Small tables with named rows and columns. After each table, cells are looked up by row and column.

kol:
,vuri,folova,naze,relab,gudi,fas
kisezil,0.26,0.55,0.38,0.48,0.31,0.47
zilinu,0.66,0.47,0.58,0.40,0.61,0.48
butop,0.15,0.56,0.38,0.57,0.33,0.54
labopo,0.25,0.63,0.43,0.47,0.47,0.49
zuta,0.76,0.00,0.23,0.44,0.21,0.26
batuse,0.71,0.19,0.37,0.50,0.34,0.40
zasop,0.63,0.44,0.34,0.37,0.40,0.32

relab of batuse = 0.50
gudi of zilinu = 0.61
naze of butop = 0.38
vuri of batuse = 0.71
gudi of kisezil = 0.31
vuri of zasop = 0.63
relab of butop = 0.57
relab of zasop = 0.37
fas of labopo = 0.49
folova of labopo = 0.63
fas of zasop = 0.32
Row with the largest fas: butop

zusi =
columns: sidazu, pup, rezilum
tadidav: [129, 52, 202]
nabaze: [182, 146, 192]
temop: [65, 81, 112]
milu: [209, 135, 85]
nuka: [91, 187, 203]

pup of milu: 135
pup of tadidav: 52
rezilum of temop: 112
pup of temop: 81
rezilum of nuka: 203
pup of nabaze: 146
sidazu of temop: 65
rezilum of milu: 85
sidazu of nabaze: 182
rezilum of tadidav: 202
rezilum of nabaze: 192
sidazu of nuka: 91
sidazu of milu: 209
pup of nuka: 187
sidazu of tadidav: 129

zovodas.csv
,tirof,videgus
bagepur,277,496
laf,522,471
tireba,418,483
pebedaf,469,340
suvefi,226,205
fonu,366,333
nuze,769,238

videgus of fonu = 333
tirof of tireba = 418
videgus of nuze = 238
videgus of laf = 471
tirof of laf = 522
tirof of nuze = 769
tirof of pebedaf = 469
videgus of pebedaf = 340
videgus of bagepur = 496
videgus of suvefi = 205
tirof of suvefi = 226
tirof of fonu = 366
tirof of bagepur = 277
videgus of tireba = 483
Which row has the largest tirof? nuze

taz =
columns: raguni, vorafa, gobiduz, bag, gitekor, beduf, naseb, pek, mot, lak
sikid: [42949, 47184, 55449, 53636, 77069, 50889, 50402, 63780, 51242, 54113]
davoto: [47363, 61222, 46675, 61112, 49714, 50762, 61055, 55598, 49873, 54442]
tos: [56877, 41217, 23392, 59542, 50412, 53042, 67293, 74328, 44884, 65400]
mome: [57407, 49430, 48349, 58087, 60260, 53160, 36407, 61517, 22176, 55703]
furosal: [49447, 52951, 44727, 48804, 54053, 54606, 48900, 50051, 52059, 62443]
biraz: [64333, 48422, 41514, 50042, 41177, 53716, 44639, 59922, 51624, 32015]
zav: [47040, 35918, 48570, 67753, 74123, 56367, 51960, 61157, 50535, 64930]
nonazo: [64663, 46503, 48678, 46083, 43541, 56033, 65858, 64439, 57395, 42886]
suded: [54646, 34720, 52232, 55189, 44543, 53847, 63863, 58761, 52821, 49227]
vegi: [42344, 60667, 78098, 53788, 49909, 50858, 60901, 30306, 54125, 55786]
fidu: [40910, 45250, 48613, 39246, 48479, 43073, 45788, 45783, 63883, 42046]
vosi: [55938, 60970, 51895, 55399, 46484, 56418, 51969, 42242, 55412, 42239]
beleko: [42714, 54485, 48350, 39288, 24995, 71845, 49646, 44173, 51628, 60327]

What is the mot of vosi in taz?
55412
What is the gobiduz of zav in taz?
48570
What is the pek of suded in taz?
58761
What is the bag of davoto in taz?
61112
What is the gobiduz of sikid in taz?
55449
What is the naseb of davoto in taz?
61055
What is the gobiduz of biraz in taz?
41514
What is the gobiduz of fidu in taz?
48613
What is the lak of fidu in taz?
42046
What is the naseb of fidu in taz?
45788
What is the mot of sikid in taz?
51242
What is the bag of furosal in taz?
48804
What is the bag of biraz in taz?
50042
What is the beduf of furosal in taz?
54606
What is the gobiduz of mome in taz?
48349
What is the beduf of davoto in taz?
50762
What is the pek of furosal in taz?
50051
What is the pek of tos in taz?
74328
What is the pek of vegi in taz?
30306
Row with the largest mot: fidu

mefam =
cols = vas, fifen, kep, vop, derot
samufot: [-0.150, -1.589, -0.162, 5.099, -6.607]
zokazi: [-0.904, 1.879, 1.934, 0.497, 2.508]
reti: [-2.637, -3.219, -3.678, 5.541, 1.746]
dipun: [3.875, -1.929, 0.667, -1.643, -0.889]
gogusug: [-2.746, -4.062, -0.368, 4.065, -0.304]
sen: [2.688, 8.721, 5.097, -5.389, 5.464]
sakiz: [4.267, 0.832, 0.080, -0.581, 4.854]
siz: [2.391, 1.680, 2.327, 4.384, -0.101]
gegodu: [4.304, 3.119, 4.784, 3.505, -0.494]
lureze: [-0.387, 0.869, 0.802, 4.920, 0.891]
naf: [2.576, 2.480, -1.626, 0.206, -0.962]
movum: [2.906, -2.229, 0.695, -2.117, -0.017]

What is the vas of samufot in mefam? -0.150
What is the vop of zokazi in mefam? 0.497
What is the vas of naf in mefam? 2.576
What is the fifen of sakiz in mefam? 0.832
What is the kep of sakiz in mefam? 0.080
What is the derot of dipun in mefam? -0.889
What is the vop of naf in mefam? 0.206
What is the fifen of lureze in mefam? 0.869
What is the fifen of naf in mefam? 2.480
What is the kep of samufot in mefam? -0.162

Table dav
,pefek,rinilu,nit,fudukon,pogisif,tet,sem
labif,159,227,141,31,76,135,62
gif,206,235,217,128,129,71,176
malire,120,107,212,37,115,135,226
bofo,162,96,93,139,20,252,126

sem of malire: 226
pefek of gif: 206
fudukon of labif: 31
pefek of bofo: 162
tet of malire: 135
pogisif of bofo: 20

Table tam
	gir	gof	vafu
kuv	147	204	170
bipopi	181	249	81
gel	151	201	31
lil	179	246	103
mudupu	136	188	163
digut	166	230	132
kag	158	220	170
zarepul	170	229	37
roleguk	174	238	62

What is the gir of roleguk in tam? 174
What is the gof of gel in tam? 201
What is the vafu of gel in tam? 31
What is the gof of zarepul in tam? 229
What is the vafu of mudupu in tam? 163
What is the vafu of kuv in tam? 170
What is the gof of lil in tam? 246
What is the vafu of lil in tam? 103
What is the gir of zarepul in tam? 170
What is the vafu of bipopi in tam? 81
What is the gof of kag in tam? 220
What is the gof of digut in tam? 230
What is the vafu of roleguk in tam? 62
What is the vafu of kag in tam? 170
What is the vafu of zarepul in tam? 37
What is the gof of roleguk in tam? 238

